These are the activations of a small neural network, seen along a few directions. Each row is one input.
In each table, some parts of the input vary, and every possible input appears once, in random order.
Descriptions start from the smaller parts, as in this example, which fits no table here: values(2) and (point or ring(11) or (line(4) and ring(5))).
Shared parts are said once, and a part with two or three values counts as separate values.
In the rows, zero is written as 128.

Other details of the inputs shift rows strongly along two fixed directions, in all tables alike. That doesn't count.

Table:
r1: [ 93  86 152 132  43 166 110 148 127  56  91 128  93 169]
r2: [136 119 130  77 130 133 142 132 103 131 109 121 124 143]
r3: [ 71  88 109 208  44 177 102 196 103  68 130 160  58 152]
r4: [107  81 124 192  57 146  97 150 150  96 119 124  77 154]
r5: [118 198  48 187 217  70 161 111   7 248 212 203 121  50]
r6: [ 94  96 126 119  75 167 115 180  88 105  99 132  80 158]
r7: [155 148 110  88 179 127 145 118 128 142 133 111 155 128]
r8: [132 140 147  74 191 105 112  93 144 139 133  95 171 123]
r9: [159 143 103 107 197 134 132 138 153 131 150 102 156 126]
r10: [151 100 157 111  84 106 133  80 141 123  94 112 118 151]
r11: [136 123 118 107 148 150 121 153 136 117 129 109 134 145]
r12: [169 129 189  90 109 111 149 101 225 130  85 101 184 114]
r13: [160 193  32 245 183  76 171  88  67 231 210 195 112  63]
r14: [183 134 136 125 153  99 131  67 185 135 135  92 160 132]
r15: [153 123 133 141 104 105 133  83 133 139 115 122 118 133]
r16: [131 117 184  39 160 115  99  93 159 110  99  73 164 145]
r17: [169 127 175  59 130 123 137  74 170  80  96  87 166 151]
r18: [163 168  86 113 208 120 153 118 116 167 160 128 154 109]
r19: [ 97 104 159  89 137 137  87 131 145 106 115 100 130 148]
r20: [ 72  91 115 200  35 175 105 188  91  75 126 165  60 155]
r21: [101 103 159  97 138 138  81 139 149 104 122  95 136 149]
r22: [ 94 137 172 102 133 131 125 168 151 146 112 134 159 100]
r23: [168 120 178  48 125 115 146  69 160  86  92  94 164 153]
r24: [ 61 114 136 195  13 173 139 222 102 103 106 199  79 115]
r25: [125 143 147  94 124 150 155 186 154 139 105 134 155 111]
r26: [171 145 116 143 147  92 145  65 147 155 137 118 146 118]
r27: [ 43 119  69 236 115 147  88 209  48 152 179 185  57 108]
r28: [171 195  72 167 205  96 173  83 100 171 190 164 155  82]
Description of these inputs: line(4) and (point or line(6)).
Changing only the line(4) part turns r14 into r11. The same change can be made to r12. Which row results?
Answer: r25
Which other rows agree with r24 in the line(4) part? List them by row number.
Answer: r1, r3, r17, r20, r23, r28
Which other rows agree with r5 in the line(4) part? List them by row number.
Answer: r8, r16, r19, r21, r22, r27

Table:
r29: [138 147 112 129 149 122 146 131 113 149 138 140 133 111]
r30: [120 110 135 116 109 141 121 139 125 110 111 120 113 144]
r31: [122 105 133 131 112 138 109 135 134 103 125 116 115 149]
r32: [122 121 124 135 128 128 111 123 127 128 129 119 117 135]
r33: [122 137 130 137 132 127 126 136 131 134 132 132 133 116]
r34: [124 136 123 130 140 120 137 131 123 148 134 139 132 113]
r35: [121 125 139 118 113 140 132 147 128 114 116 132 126 128]
r36: [116 149  98 167 132 132 141 146  99 147 151 162 119 107]
r37: [127 134 119 135 134 132 130 126 125 124 136 132 129 128]
r38: [124 122 129 126 124 126 117 118 112 123 130 125 120 138]
r39: [150 141 125 154 111 115 154 110 136 142 128 145 131 114]
r40: [129 136 126 126 132 130 138 136 119 127 129 136 129 120]
r41: [135 135 116 141 144 124 131 130 124 134 145 132 132 122]
r42: [114 112 137 127 118 128 117 127 128 116 125 126 118 137]
r43: [128 122 125 131 126 134 126 143 132 128 128 125 126 131]
r44: [111 117 146 123 104 142 117 151 142 120 109 124 124 132]
r45: [132 130 120 130 136 126 129 123 114 124 134 129 122 129]
r46: [134 123 114 137 139 126 121 126 124 131 140 123 121 134]
r47: [111 128 100 165 120 136 122 136  98 127 146 148 102 130]
r48: [115 110 141 115 105 137 116 135 122 118 111 121 117 145]
r49: [147 138 125 110 168 107 134  97 138 146 139 117 148 120]
r50: [109 109 146 121 106 135 118 139 134 111 115 127 121 136]
r51: [125 122 117 131 128 135 120 122 125 121 130 123 118 141]
r52: [154 146 126 117 167 115 139 114 145 137 143 118 158 117]
r53: [130 139 121 126 138 121 134 126 111 148 133 135 131 120]
r54: [125 112 127 130 120 136 116 137 132 118 126 118 118 142]
r55: [127 144 121 136 148 115 141 127 120 149 143 145 138 106]
r56: [116 147  94 164 132 133 142 148  99 154 148 160 116 109]
r57: [114 112 144 118 104 136 115 134 122 111 114 123 119 143]
r58: [127 146 123 135 147 116 143 131 122 150 142 147 140 103]
r59: [138 130 149  96 136 123 128 114 140 121 118 112 149 133]
r60: [130 141 112 134 141 130 137 128 124 139 137 135 132 121]
r61: [128 120 124 136 128 131 120 133 129 118 135 124 123 135]
r62: [125 140 125 131 130 136 137 139 130 128 131 139 137 119]
r63: [121 125 130 137 127 128 113 126 129 123 131 123 122 130]
r64: [108 132 107 159 125 125 133 145  98 153 143 157 109 113]
r65: [154 149 127 107 166 115 144 108 134 135 136 121 153 116]
r66: [135 146 106 143 152 123 134 115 117 137 149 136 132 120]
r67: [101 114 127 139  88 151 127 171 107 119 113 146  98 132]
r68: [119 113 142 126 107 143 120 152 141 107 118 124 125 138]
r69: [138 124 144 143  84 129 144 124 148 121 109 138 124 128]
r70: [135 128 147  95 129 139 132 129 160 115 110 112 149 135]
r71: [111 104 140 125 110 132 110 126 129 107 121 121 113 145]
r72: [124 121 120 131 137 120 122 117 120 136 135 128 119 130]
r73: [157 120 150 119 104 118 138  93 165 112 107 111 139 138]
r74: [118 119 130 126 126 126 124 129 126 131 126 129 122 130]
r75: [119 112 138 119 108 140 121 138 125 103 114 122 115 142]
r76: [119 111 138 123 107 144 121 154 141 114 115 122 123 139]
r77: [135 141 111 132 149 115 132 114 104 153 142 134 129 121]
r78: [132 149 121 131 145 117 141 126 109 150 141 143 139 110]
r79: [134 139 119 134 140 128 139 145 130 145 137 136 137 115]
r80: [129 121 164  86 116 133 125 129 150 109 103 111 148 138]
r81: [130 148 117 145 150 118 131 125 122 147 145 136 136 108]
r82: [121 127 128 132 134 121 128 124 123 132 135 134 127 123]
r83: [127 145 120 131 147 117 144 132 122 157 139 145 138 105]
r84: [112 113 143 130 108 137 108 137 137 109 117 119 119 138]
r85: [123 119 132 118 116 138 128 140 124 118 116 125 118 136]
r86: [129 136 117 145 145 119 118 115 121 136 145 127 125 122]
r87: [132 128 117 127 136 127 130 125 114 130 131 127 119 130]
r88: [139 119 139 145  86 126 139 116 144 118 112 133 120 133]
r89: [133 147 118 128 145 118 141 127 109 157 137 140 137 112]
r90: [133 128 118 131 137 125 126 119 112 122 136 128 119 132]
r91: [117 123 142 113 109 136 128 145 124 129 112 131 127 131]
r92: [195 141 167  28 202  96 131  46 192 123 114  57 202 142]
r93: [121 124 128 133 126 130 117 132 130 131 126 123 122 129]
r94: [124 114 129 129 119 137 119 142 134 119 124 120 121 140]
r95: [118 115 144 124 106 144 123 156 142 109 117 126 128 135]
r96: [172 143 126 133 139 100 150  76 150 139 133 122 148 119]
r97: [133 126 115 128 137 126 127 120 112 129 132 126 116 133]
r98: [116 122 138 127 115 136 118 144 137 126 116 124 124 129]
r99: [136 144 103 140 153 123 135 117 117 144 146 134 130 122]
r100: [122 123 126 134 127 129 114 127 129 129 128 121 120 132]
r101: [124 133 125 135 133 127 123 133 129 139 130 128 128 121]
r102: [139 132 140 104 140 131 130 116 153 112 122 112 150 134]
r103: [115 110 142 119 106 135 112 129 120 110 116 121 117 146]
r104: [122 139 133 135 130 128 128 140 133 135 130 135 136 113]
r105: [133 115 145  95 125 139 120 120 158 103 108 102 139 149]
r106: [141 113 131 148  89 122 130 103 138 114 117 127 113 140]
What do these inputs look like to the network?
Answer: line(6) and (point or (values(2) and ring(6)))
Changing only the line(6) part turns r74 into r64. The same change can be made to r94. Which row results?
Answer: r43
Start at r104 and move only the line(6) part, one step at a time. The first step leads to r33. Which rows follow, in order?
Answer: r81, r84, r63, r86
Which other rows agree with r70 in the line(6) part? List them by row number.
Answer: r35, r44, r58, r62, r67, r69, r79, r80, r83, r91, r95, r104
Start at r57 and move only the ring(6) part, one step at a time. The first step leads to r82. Which rows follow, in order?
Answer: r84, r41, r37, r75
Change only the ring(6) part in r59. List by row number the other rows that result.
Answer: r50, r52, r65, r81, r102
Change only the values(2) part in r54. List by row number the other rows that result.
Answer: r61

Table:
r107: [148 184 125  94 227  98 137 102 157 176 156 109 193  86]
r108: [154 107 113 115 103 147 131  97 125  88 113 112 104 173]
r109: [130  55 184  74  61 142  87  98 170  46  78  66 106 202]
r110: [ 90  99 110 229  21 181 129 207 126  77 123 176  60 142]
r111: [ 93 121 136 142  96 183 130 219 144  89 120 147 118 128]
r112: [143 161 119 179  59  93 198 107  76 186 115 206 109  84]
r113: [128 119 166  39 185 116 105  97 154 112 114  81 170 139]
r114: [108 158  68 243 118 111 134 129  86 178 176 180  89  90]
r115: [ 97  84 128 161  78 129  97 113 107 100 120 131  81 152]
r116: [154 113 163 109 132 106  99  67 166 112 117  87 143 147]
r117: [100  75 217  30 107 151  62 134 182  66  68  58 144 179]
r118: [179 196 101 108 236 108 166 130 160 180 168 127 206  68]
r119: [217 169 102  96 221  80 161  30 134 148 154  90 178 123]
r120: [112 147  89 130 173 115 128 142  60 165 168 149 115 113]
r121: [115 150 109 136 189 108 127 140 107 184 159 142 135  94]
r122: [ 94 174 105 174  85 115 196 174  23 215 133 234 103  59]
r123: [208 176 106 140 189  97 166  83 190 154 157 116 188  90]
r124: [120  54 197  95  62 140  83 109 205  64  69  69 111 186]
r125: [ 70  85 116 228  20 162 104 186 114 104 124 167  63 148]
r126: [107 147  75 146 162 133 135 159  38 156 157 155 101 118]
r127: [173 136 146   9 195 140 135  94 159 100 107  72 179 160]
r128: [ 74 107 141 140  95 162 105 199 131 116 119 139 120 135]
What do these inputs look like to the network?
Answer: values(2) and (point or line(10))
Changing only the values(2) part turns r110 into r111. The same change can be made to r112. Which row results?
Answer: r122
Change only the values(2) part in r109. List by row number the other rows that result.
Answer: r120

Table:
r129: [166 121 174  77 132 109 133  80 191 114  99  87 168 138]
r130: [102 107 151  86 128 138 102 139 121 109 111 109 125 147]
r131: [107 146  88 161 164 111 123 134  67 177 166 156 109 104]
r132: [160 137 128 102 135 122 151 100 130 125 119 120 141 133]
r133: [ 75  71 177 106  58 165  83 174 153  78  80 107 100 167]
r134: [149 103 137 134  93 127 120  91 151  93 113 107 114 159]
r135: [198 144 143  94 176  99 144  55 197 119 131  84 183 130]
r136: [141 126 119 111 172 121 109 103 135 120 144  99 137 141]
r137: [103 115 157  97 120 143 112 153 144 111 109 116 136 135]
r138: [ 83  86 125 186  26 144 112 152  84 114 106 160  54 150]
r139: [104 121 108 168  80 151 140 173  92 125 126 166  90 127]
r140: [124 141 101 174 107 114 148 118  78 156 142 169 101 111]
r141: [170 141 164  76 153 106 147  82 178 125 111 100 178 123]
r142: [ 79  79 167  89  69 184  96 197 145  66  81 109 106 170]
r143: [111 154  78 144 174 130 136 157  59 164 166 158 114 108]
r144: [157 135 161  64 152 136 139 126 183 107 106  94 176 133]
r145: [170 170 101 127 217 101 140  91 150 158 170 114 173 101]
r146: [139 187  85 176 179 100 165 129  93 198 177 177 147  67]
r147: [ 89 120 117 186  80 139 122 171 102 142 131 165  91 116]
r148: [134 156  80 202 145 119 141 135 109 159 172 162 118  98]
Changing only one part turns r143 into r142. The same change can be made to r136. Which row results?
Answer: r145
What do these inputs look like to the network?
Answer: line(4) and line(5)
Change only the line(4) part in r134. List by row number the other rows that result.
Answer: r132, r138, r140
Change only the line(5) part in r137. List by row number the other rows that result.
Answer: r130, r140, r141, r146
